A small network was shown many inputs. Here are its activations along a few directions, one row for each input.
Each table varies a few parts of the input and shows all the possible inputs, shuffled.
Descriptions start from the smaller parts, as in this example, which fits no table here: ring(8) and (point or (values(2) and line(4)) or line(11)).
Shared parts are said once, and a part with two or three values counts as separate values.
(in the rows, 128 means zero)

Other details of the inputs vary at random and push rows far along two fixed directions, the same in every table; ignore that.

Rows:
R1: [141 122 151 166  82 153 112 149 153 117  94]
R2: [109  83 152  96 166 132 105 170 141 171 172]
R3: [102 134 135 155  97 117  79 134 111 133 128]
R4: [106 157 102 129 130  80 170 108 119  93 141]
R5: [142 173 104 131 142 130 154  95 110  85 108]
R6: [ 99 101 139 164  85 119 128 145 110 148 115]
R7: [112 115 137 161  96 117  98 135 107 148  92]
R8: [138 102 106  71 215  97 161 162 141 112 122]
R9: [121  56 150 108 164 130 129 188 142 172 144]
R10: [113  88 140  92 164 142 104 157 137 193 155]
R11: [140 104 164 104 170 173 106 146 143 177 175]
R12: [130 118 153 165  72 160 137 142 155 131 112]
R13: [129  88 142  96 172 133  87 165 136 186 125]
R14: [ 97 112 128 159  84 123 123 149 111 148 124]
R15: [150 158 118 139 142 124 167  92 109  93  85]
R16: [147 106 162 102 151 164 112 167 192 161 175]
R17: [125  98 147 101 169 140  92 135 148 194 173]
R18: [ 95 108 120 162  84 123 120 165 115 126 144]
R19: [124 145 156 164  86 160 119 135 124 129 152]
R20: [128 129 142 161  71 163 132 146 156 131 121]
R21: [149 109 160 108 168 164 105 147 149 183 181]
R22: [141  96 155  96 149 179 118 171 183 162 157]
R23: [117 115 136 164  99 130  92 118 110 150  92]
R24: [123 169  98 132 132 109 158  65 134 108 136]
R25: [107 157  93 124 133 113 165  76 112 111 118]
R26: [126 127 122 162  95 144  86 114 124 149 101]
R27: [164  92 172 110 172 166 107 170 146 168 122]
R28: [118 162  91 123 142 106 141  84 110  97 100]
R29: [139 133 140 161  80 157 107 154 155 117 103]
R30: [142 180 124 131 139 123 156 106 123  69 121]
R31: [147 127 105  65 218 130 135 101 150 133 123]
R32: [117 113 135 167  88 148 116 102 124 163 109]
R33: [ 99 120 128 157  85 127 117 132 110 162 120]
R34: [124 171  99 129 144  91 135  80 119  96 118]
R35: [143 100 152 102 167 179 112 151 139 184 163]
R36: [141 157 128 138 128 130 199  99 120  98 103]
R37: [108 135  93 132 127  91 190 129 115  88 117]
R38: [ 99 148  95 123 129  96 176 112 111  94 123]
R39: [131 142 149 159  83 153  93 148 158 102 129]
R40: [133 138 137 157  81 159  99 152 154 109 116]
R41: [167 132 123  73 219 140 157 122 137 131 117]
R42: [120 153  95 135 140  71 151 133 122  65 131]
R43: [151 171 115 133 136 127 169 111 119  84  95]
R44: [123 157  94 127 141 104 149  85 110 104  87]
R45: [126 129 117  65 209  97 160 116 146 146 159]
R46: [164 139 128  68 215 142 156 136 146 114 131]
R47: [118 136 131 161  99 141  73 108 126 134 127]
R48: [101 110 139 161  86 123 122 128 109 162 110]
R49: [159 144 137  74 207 134 174 125 157 128 167]
R50: [131 122 150 171  89 160 131 121 111 153 117]
R51: [103 121 123 157  94 119  90 156 109 125 120]
R52: [110 128 121 159  87 154 103 106 125 155 132]
R53: [160  99 134 108  40 131 103 136  92 119 136]
R54: [124  93 138  93 173 135  80 164 135 178 138]
R55: [110 106 137 164  95 113 103 153 108 133  97]
R56: [132 136 147 166  83 163 132 141 121 144 127]
R57: [147 179 114 130 127 114 154 112 163  62 120]
R58: [127 169 121 126 118 131 180 103 159  71 132]
R59: [115 123 124 162  86 151 111 107 125 163 119]
R60: [129 133 139 167  88 163 125 126 112 153 127]
R61: [128 112 112  74 209  91 171 151 151 118 171]
R62: [193 102 127  17 165  98 154 120 129 112 163]
R63: [113 144  88 129 138  87 157 136 113  66 112]
R64: [148 183 112 137 143 114 147  91 119  84 127]
R65: [151 186 119 136 138 114 155 106 128  75 126]
R66: [108 134 133 158 101 130  74 117 113 135 127]
R67: [186  56 153  48 119 141 106 163 120 166 146]
R68: [135 111 111  65 215 100 155 145 136 125 115]
R69: [128  93 146 101 174 116  79 178 145 163 161]
R70: [ 97 130 135 158  92 136  99 109 115 150 144]
R71: [113  97 132 171  94 110 109 170 112 119 104]
R72: [104 117 129 164  96 110  91 168 116 104 139]
R73: [108 157 104 125 141  83 147 115 112  73 118]
R74: [145 103 160 101 162 179 119 165 148 175 163]
R75: [127 141 127 165  98 131  72 109 132 140 132]
R76: [195  78 133  19 164 108 174 121 119 120 123]
R77: [ 91 129 136 155  88 123 104 126 113 147 145]
R78: [128 117 134 167  97 141  91 110 122 149  92]
R79: [107 111 137 164  90 136 117 110 111 165 109]
R80: [107 132 133 161  90 148  98 101 128 148 144]
R81: [100 144 101 131 130  88 177 124 118  74 142]
R82: [166 135 116  76  86  95 160  93  95  66 134]
R83: [139 178 116 132 144 124 149  90 113  78 121]
R84: [112 153  96 127 132 111 173  77 112 119 105]
R85: [118 170 100 127 141  78 140  98 117  93 119]
Description of these inputs: line(5) and (point or (values(2) and line(8))).
Q: The inputs of R37 and R81 match in every part but the line(5) part. If R14 is changed in the same way as R37 into R81, which row does it become?
A: R2
Q: The inputs of R27 and R46 match in every part but the line(5) part. If R48 is changed in the same way as R27 into R46, which row does it become?
A: R10
Q: Change only the line(5) part in R13. List by row number the other rows that result.
A: R3, R7, R54, R85
Q: Change only the values(2) part in R5. List by row number the other rows that result.
A: R35
Q: Change only the values(2) part in R41. List by row number the other rows that result.
A: R60

Rows:
R86: [166 110 136  60 150 123 162 130 155 115 159]
R87: [136  92 160 137 113 166 131 164 130 153 137]
R88: [162 122 127  66 160 136 162 143 144 115 158]
R89: [108  97 145 138 131 149 105 129 107 182 137]
R90: [ 83 146 110 196  87 122 123 103 110 141 115]
R91: [122 105 135 155 141 148  92 143 141 172 120]
R92: [155 101 124  72 173 119 146 101 137 148 110]
R93: [113 166 102 122 138 101 159  77  97  92 140]
R94: [114 160 113 188  84 120  95 114 122 107 127]
R95: [107 111 148 147 138 138 104 137 115 190 136]
R96: [101 139 114  92 201 115 130 117 155 138 158]
R97: [135 168 139 176  74 128 106 129 112  95 120]
R98: [114  98 132 124 118 147 103 130 109 191 132]
R99: [159 126 114  68 179 124 127 117 129 130 140]
R100: [155 128 141  95 194 135 154 136 140 133 108]
R101: [138 125 151 140 135 136  76 148 127 155 148]
R102: [138 166 105 124 138 107 150  85 105  77 122]
R103: [ 93  57 121 114 115  57  80 220  98 124 146]
R104: [107 152 110 157  61 120 107 100  89 125 139]
R105: [122 182 106 130 141 113 150 107 149  63 113]
R106: [118 155 126 185  65 132 130 140 136  93 145]
R107: [162 128 137  77 183 137 136 131 136 107 140]
R108: [135 107 164 146 120 155 130 172 138 160 136]
R109: [146  81 157 118  91 151 129 150 143 160 133]
R110: [142 121 164 137 116 147 111 174 142 141 166]
R111: [143 154 123 153  54 137 106 122 105  95 117]
R112: [144 126 131 100 202 123 147 122 132 148 113]
R113: [143 107 160 128 110 158 112 166 134 134 167]
R114: [105 166  96 145 152 109 162  90 137  96  87]
R115: [ 99  59 101  75 183  44 153 193 104 117 111]
R116: [125 101 148 153 122 159 127 170 156 157 138]
R117: [135 140 122 153  52 112  98  94 109 110 122]
R118: [143  93 147 123 100 164 130 164 131 160 132]
R119: [108 161 108 142 134 121 197 117 152  82 105]
R120: [154  88 155 115 101 151 102 138 136 160 110]
R121: [ 94 126 115 101 205 123 149 114 152 157 128]
R122: [152 113 114  77 182 132 146 115 126 149 109]
R123: [119 138 126 182  79 135 118 105  93 121  95]
R124: [115 168 106 139 144 121 169 104 145  82  82]
R125: [104 119 132 144 137 134  82 138 136 168 168]
R126: [117  86 142 119 108 134 103 116 120 190 132]
R127: [137 115 121  61 168 105 135  96 133 145 158]
R128: [150 100 145 120 111 164 102 152 125 160 109]
R129: [129 140 136 176  71 147 126 119 101 107  91]
R130: [115 175 108 133 130 113 178 119 155  64 135]
R131: [159 157 112  99 107 103 156  85 126  69 113]
R132: [138 176 103 134 139 111 154 104 138  66 118]
R133: [113 125 148 138 134 130  85 140 119 170 166]
R134: [111 179  96 136 149 102 143  93 141  77 117]
R135: [118 148 123 191  80 140 122 125 126 111  92]
Q: The inputs of R95 and R133 match in every part but one. If R116 is changed in the same way as R95 into R133, which row does it become?
A: R106
Q: The inputs of R111 and R128 match in every part but one. If R103 is changed in the same way as R111 into R128, which row does it become?
A: R115
Q: What do these inputs look like to the network?
A: values(2) and (point or (line(4) and line(6)))
Q: Change only the values(2) part in R87. List by row number the other rows that result.
A: R113
Q: Change only the line(6) part in R102. List by row number the other rows that result.
A: R94, R99, R101, R117, R134

Rows:
R136: [156 136 131  90 173 143 161 122 155 113 135]
R137: [121 165 100 110 190 110 178  86 138 103 118]
R138: [121 119 132 149  90 132 103 126 110 145 121]
R139: [121 132 142 153 122 148  99 146 145 142 140]
R140: [122 199  96 163 105 106 179  84 121  51 104]
R141: [130 169 101 148  78 102 174  81  95  69  94]
R142: [116 125 126 142 123 131 116 112 117 155 120]
R143: [122 154 139 184  67 144 112 135 129 107 125]
R144: [137 138 117 108 135 108 164 139 133  83 131]
R145: [129 147 124 128 148 134 139 111 141 122 130]
R146: [117 120 109  97 184  98 149 129 130 126 130]
R147: [113 160 111 135 166 118 150 111 140 111 123]
R148: [102 132 148 195  76 155  71 151 131 150 136]
R149: [155 114 119  55 206 118 164 116 135 131 129]
R150: [ 93 138 122 180  73 111 106 142 109 113 128]
R151: [131 130 140 152  96 151 104 126 127 143 128]
R152: [137 105 141  84 198 149 117 134 151 174 145]
R153: [143  87 149 111 121 141 104 175 138 147 146]
R154: [121 135 116 145  97 108 133 129 113 101 122]
R155: [120 181  95 124 162 106 185  74 129  80 112]
R156: [125 126 148 190  27 151  89 128 104 143 118]
R157: [160  84 139  39 215 125 147 150 150 150 144]
R158: [103 104 141 172  66 133  74 148 107 159 127]
R159: [114  74 154 130 128 142  65 182 133 186 153]
R160: [134 145 137 171  54 151 117 120 120 117 117]
R161: [124 114 135 128 126 122 113 162 132 128 144]
R162: [125 174 103 167  68 111 159  75  96  84  97]
R163: [ 96 128 136 198  40 125  79 158 110 126 133]
R164: [128 151  94  99 154  86 181  90 116  84 108]
R165: [124 113 120 100 172 118 133 118 122 152 124]
R166: [157 101 159  87 183 165 114 172 172 156 157]
R167: [118 133 125 149 103 131 119 106 111 141 117]
R168: [154  83 155  98 130 156 103 160 135 167 140]
R169: [110  97 135 134 126 124  95 145 120 166 130]
R170: [149  58 169  65 196 149  90 207 165 185 175]
R171: [145 174 103 109 145 113 193  77 126  75 107]
R172: [166  83 156  71 171 161 118 152 150 175 146]
R173: [133 150 133 152 102 141 135 116 132 109 125]
R174: [112 126 111 100 187  97 149 137 135 120 137]
R175: [112  96 146 158  84 135  73 167 122 159 141]
R176: [111 169 101 146 129 113 158  80 116 106 106]
R177: [115  90 151 150  96 150  68 152 115 184 135]
R178: [133  97 146 126 112 132 103 165 130 142 141]
R179: [152 124 133  74 211 141 150 126 160 137 144]
R180: [115 170 112 173  75 125 136  88 111 102 107]
R181: [129 115 139 137 110 144 102 125 123 161 129]
R182: [136 149  98  97 152  90 183  95 116  81 109]
R183: [155 132 108  67 172 102 190 111 131  88 117]
Q: The inputs of R140 and R139 match in every part but one. If R182 is changed in the same way as R140 into R139, which row does it become?
A: R164
Q: The inputs of R151 and R152 match in every part but one. If R179 is changed in the same way as R151 into R152, which row does it become?
A: R155
Q: What do these inputs look like to the network?
A: line(6) and line(8)
Q: Start at R172 and move only the line(6) part, one step at a time. The first step leads to R156. Which rows follow, in order?
A: R162, R181, R167, R142
Q: Change only the line(6) part in R159. List by row number the other rows that result.
A: R146, R153, R154, R175, R178
